A small network was shown many inputs. Here are its activations along a few directions, one row for each input.
In each table, some parts of the input vary, and every possible input appears once, in random order.
Descriptions start from the smaller parts, as in this example, which fits no table here: one of 6 places along a line, together with either a single point or one of 9 places along a line or (one of 2 separate values, together with one of 8 places around a ring).
Shared parts are said once, and a part with two or three values counts as separate values.
In the rows, zero is written as 128.

Other details of the inputs vary at random and push rows far along two fixed directions, the same in every table; ignore that.

Rows:
x1: [138 126 121 115 100 137 152 132 113 121 113 146 119 132]
x2: [137 128 129 139 110 114 154 134 119 122 103 145 121 137]
x3: [149 172 114 172  86 175 138 170 166 152 188  70  86 155]
x4: [116 125 133 116 118 104 157 159 120  81 143 146 118 122]
x5: [134 125 130 118 103 129 159 141 113 130 107 141 121 131]
x6: [137 130 118 140 110 130 151 114 131 101 108 142 125 143]
x7: [134 127 113 122 109 139 150 137 121 125 111 158 123 138]
x8: [106  82 155  71 191 103  66  73  85 144  82 152 177  86]
x9: [125 116 130 125 122 106 149 166 131  81 141 153 127 120]
x10: [126 146 145 159 196 178   7 129 174 229 237   8 103 112]
x11: [127 134 115 134 113 120 163 127 134 120 110 145 139 137]
x12: [154 170 117 190  93 178 133 171 170 149 185  77  79 159]
x13: [111 120 148 124 194 123  50  85 140 174 158  74 156  99]
x14: [ 94 102 141  67 190 111  63  55  88 128  85 161 180  97]
x15: [143 124 111 132 107 130 149 122 137 104 109 141 140 137]
x16: [130 132 118 128 112 115 158 140 126 129 105 148 131 139]
x17: [120 158 126 169 133 142 125 197 175 136 221  78  85 141]
x18: [101  88 162  78 193 103  70  66  78 141  79 155 162  92]
x19: [ 89 117 166 118 212 109  43 113 128 137 185  90 126  95]
x20: [130 125 122 124 113 131 156 146 120 134 104 153 126 136]
x21: [133 133 115 123 102 128 157 115 129 104 113 133 131 140]
x22: [120 138 117 133 145 138 110 110 147 140 142 107 133 136]
x23: [142 123 125 131 108 138 146 131 115 118 108 155 113 136]
x24: [135 130 127 144 110 119 160 121 127 112 108 142 129 135]
x25: [133 131 126 122 103 112 160 135 118 125 108 136 126 134]
x26: [145 127 116 129 101 140 140 133 127 109 110 150 137 133]
x27: [143 122 122 132 107 114 152 142 126 125 106 143 135 131]
x28: [131 133 124 128 103 117 166 122 126 115 113 133 135 132]
Each input here is: one of 4 separate values, together with either a single point or one of 6 places around a ring.
Question: Changing only the choice among 4 separate values turns x1 into x23. The same change can be made to x25. Which row results?
Answer: x2
Question: List by row number the other rows that have the choice among 4 separate values in common with x8.
Answer: x9, x10, x13, x15, x26, x27

Rows:
x29: [120 114 137 106 145 107 109 104 117 106 112 134 154 113]
x30: [122 131 139 128 147 145  92 124 122 136 152 114 104 126]
x31: [143 131 120 148  90 144 171 166 128 101 118 162 109 143]
x32: [122 113 133 115 152 116 100 112 113 118 112 157 148 113]
x33: [145 134 110 144  82 129 183 142 143  83 128 139 122 142]
x34: [118 116 130 113 153 119 101 105 119 105 111 148 149 120]
x35: [160 174 110 194  88 172 151 153 173 191 163  59  89 166]
x36: [119 168 138 180 163 147  74 147 184 187 221  20  98 138]
x37: [154 143  97 135  69 155 179 137 132 141  93 143 125 154]
x38: [140 140 108 134  84 126 177 170 134 110 124 156 125 141]
x39: [134 141 100 134  86 134 185 148 144  91 132 145 124 147]
x40: [136 142 141 172 162 157  68 166 177 200 223  27  93 123]
x41: [116 114 126 114 153 123 109  90 124  99 118 147 149 119]
x42: [118 136 139 141 151 112 107 128 136 150 148 104 130 122]
x43: [135 117 127 115 145 147  91  75 114 156  88 137 150 125]
x44: [119 112 147  96 141 115 109 104  96 114 115 138 129 111]
x45: [104 121 136 114 162 103 115  83 125 115 123 124 149 116]
x46: [110 121 126  96 148 112 111 111 118 115 116 141 155 118]
x47: [112 104 144 112 166  98 111 114 115 142 113 134 142 111]
x48: [151 133 118 145  81 121 174 164 132 102 121 148 123 136]
x49: [150 119 112 148  96 135 171 172 136 109 116 162 111 144]
x50: [166 136 107 146  66 150 176 130 129 132  91 137 125 150]
x51: [112 104 133  94 162 113 105 123 115 143 120 140 147 109]
x52: [105 121 140  85 152 122 102 107  99 130 126 136 130 114]
x53: [113 132 138 117 148 138 105 138 128 151 154 111 126 118]
x54: [116 109 151 105 153 118 102 111 106 127 120 132 143 103]
x55: [107 120 148 103 149 105 118 100  97 122 111 138 125 118]
x56: [134 136 128 148  90 122 188 161 126 109 115 149 110 143]
Question: Changing only one part turns x37 into x43. The same change can be made to x46. Which row results?
Answer: x34
Question: What do these inputs look like to the network?
Answer: one of 4 separate values, together with either a single point or one of 6 places along a line
Question: List by row number the other rows that have the choice among 4 separate values in common with x54.
Answer: x29, x33, x40, x44, x48, x50
Question: List by row number the other rows that have the choice among 4 separate values in common with x42.
Answer: x35, x36, x45, x47, x55, x56
